Each row below is a small network's average activation on inputs in which a field has the value named, seen along a few directions.
Related values have similar rows: they may be neighbours, one step apart, or belong to one group.
In the rows, 500 means zero.
Random noise pushes rows far along 18 fixed directions. That doesn't count. These rows show it; they differ only by the noise:
[496 622 450 526 716 674 578 646 657 396 489 495 550 553 411 434 435 475
 338 512 547 551 371 543 551 448 481 432]
[344 627 584 472 484 639 652 407 349 628 403 461 303 290 556 315 307 471
 612 477 381 468 536 432 303 619 468 433]
[582 595 629 556 728 565 552 641 671 432 700 780 195 646 408 437 457 268
 485 521 446 529 623 479 555 456 362 635]
[732 462 204 503 655 663 730 417 597 661 442 706 572 406 566 382 414 533
 375 684 595 546 609 492 458 545 431 683]
[565 581 419 372 649 482 542 367 480 525 596 524 551 512 384 541 508 466
 446 449 631 466 515 543 592 612 531 655]
[343 489 728 360 446 370 332 294 476 459 489 495 407 486 427 421 124 533
 560 397 431 804 441 354 511 543 329 360]
[534 656 515 554 627 555 415 569 641 403 622 585 539 559 580 479 567 368
 518 650 387 515 522 594 467 471 557 509]
[412 612 507 483 727 404 390 427 566 547 445 598 508 674 504 317 259 508
 616 470 439 810 593 411 422 657 390 694]
[536 339 614 538 297 425 644 646 468 426 611 533 442 433 584 647 489 454
 274 602 247 525 216 396 576 456 546 385]
[479 371 422 572 578 725 413 549 480 423 503 725 576 608 496 540 597 600
 574 748 388 624 461 552 373 415 500 644]
[420 600 529 441 677 446 338 711 406 322 495 429 292 356 357 469 557 381
 575 343 519 376 590 630 372 386 473 414]
[483 561 677 381 559 445 479 555 474 466 460 512 492 755 544 668 753 351
 394 420 539 390 441 401 683 500 416 669]
[370 473 488 613 426 431 527 570 643 312 522 491 706 440 567 632 542 488
 565 515 509 435 530 450 532 440 570 412]
[502 546 507 453 562 633 492 474 468 548 449 574 392 480 417 399 457 514
 464 524 526 552 461 543 466 448 351 475]
[625 500 436 449 312 363 402 350 372 533 598 611 429 406 419 606 656 406
 583 580 366 388 429 648 433 422 474 550]
[182 680 554 551 493 519 635 707 502 400 584 429 606 490 495 767 617 404
 609 483 294 375 361 542 440 420 589 320]
[591 575 442 488 399 512 476 339 453 622 306 487 430 594 372 567 385 343
 622 623 462 447 357 445 561 373 367 529]
[537 455 533 516 338 335 519 231 240 573 488 425 507 578 550 597 423 430
 592 556 244 639 486 359 627 561 373 612]
[630 530 323 479 552 596 673 384 494 511 536 444 744 576 473 539 539 584
 302 489 489 568 333 567 594 599 576 568]
[427 555 711 533 503 732 542 390 505 557 682 631 350 506 537 472 557 490
 606 527 612 477 782 519 598 486 352 424]


VARUL, 16 values:
lum: [385 303 627 537 395 298 536 413 446 335 652 584 456 451 378 567 382 551
 461 424 423 601 419 319 638 585 483 573]
gobu: [554 400 564 592 564 503 602 569 492 446 356 334 467 689 459 518 419 492
 377 402 546 578 493 304 755 488 399 510]
tava: [794 341 421 518 391 271 465 431 464 590 640 594 459 550 611 477 620 525
 407 460 313 640 645 592 476 481 392 571]
vorif: [624 403 333 363 486 363 437 428 356 597 461 287 622 466 521 651 488 558
 521 424 572 491 634 558 547 450 527 442]
tabi: [606 382 344 574 495 516 470 430 204 517 497 510 269 456 120 501 503 519
 558 490 573 497 483 590 602 347 290 606]
pog: [596 458 348 657 604 346 540 529 440 433 705 344 435 342 259 307 453 556
 427 388 683 476 625 581 681 582 539 580]
kodop: [513 645 519 778 472 675 426 669 660 436 757 723 421 735 428 437 681 482
 636 572 273 564 483 749 367 397 562 481]
voke: [239 530 579 429 477 634 387 366 367 471 502 401 600 312 584 475 550 647
 591 626 470 504 539 547 381 494 503 338]
riz: [541 421 445 459 425 523 516 578 328 557 562 361 470 467 423 474 479 634
 379 443 496 544 328 579 539 546 633 451]
samo: [507 435 387 527 584 556 651 693 494 602 607 624 450 339 525 484 524 527
 318 786 405 504 381 545 466 437 474 519]
dugil: [494 570 320 461 707 582 410 398 506 469 478 610 513 363 265 378 564 513
 440 708 643 498 486 616 573 370 252 582]
runog: [255 560 591 332 640 546 301 555 311 493 430 367 510 438 502 535 494 558
 466 681 375 633 336 510 444 406 416 341]
tuf: [439 484 525 429 494 477 353 476 542 207 685 483 601 307 416 485 620 548
 384 470 516 514 483 672 518 344 475 339]
pomu: [685 363 262 639 495 697 453 489 461 431 397 510 686 579 442 435 734 595
 485 672 646 376 492 587 548 424 582 739]
fuma: [531 384 400 505 699 609 597 648 450 421 359 601 373 420 429 513 426 412
 476 599 517 418 517 364 436 442 483 679]
famu: [684 590 299 506 438 294 263 377 547 425 187 300 552 353 405 268 402 447
 462 448 532 482 364 583 427 412 436 403]
VARUL is arranged as a line.
Q: How many steps from neighbour to neighbour lead from gobu to tuf, at the fewest?
A: 8
Q: Which values are neighbours of kodop? Give them in the order they are listed.
A: tabi
Q: Which values are neighbours of riz? Give them in the order they are listed.
A: pomu
Q: Which values are neighbours of voke? Give them in the order they are listed.
A: tava, runog
Q: Which values are neighbours of lum? Give them in the order they are listed.
A: fuma, famu
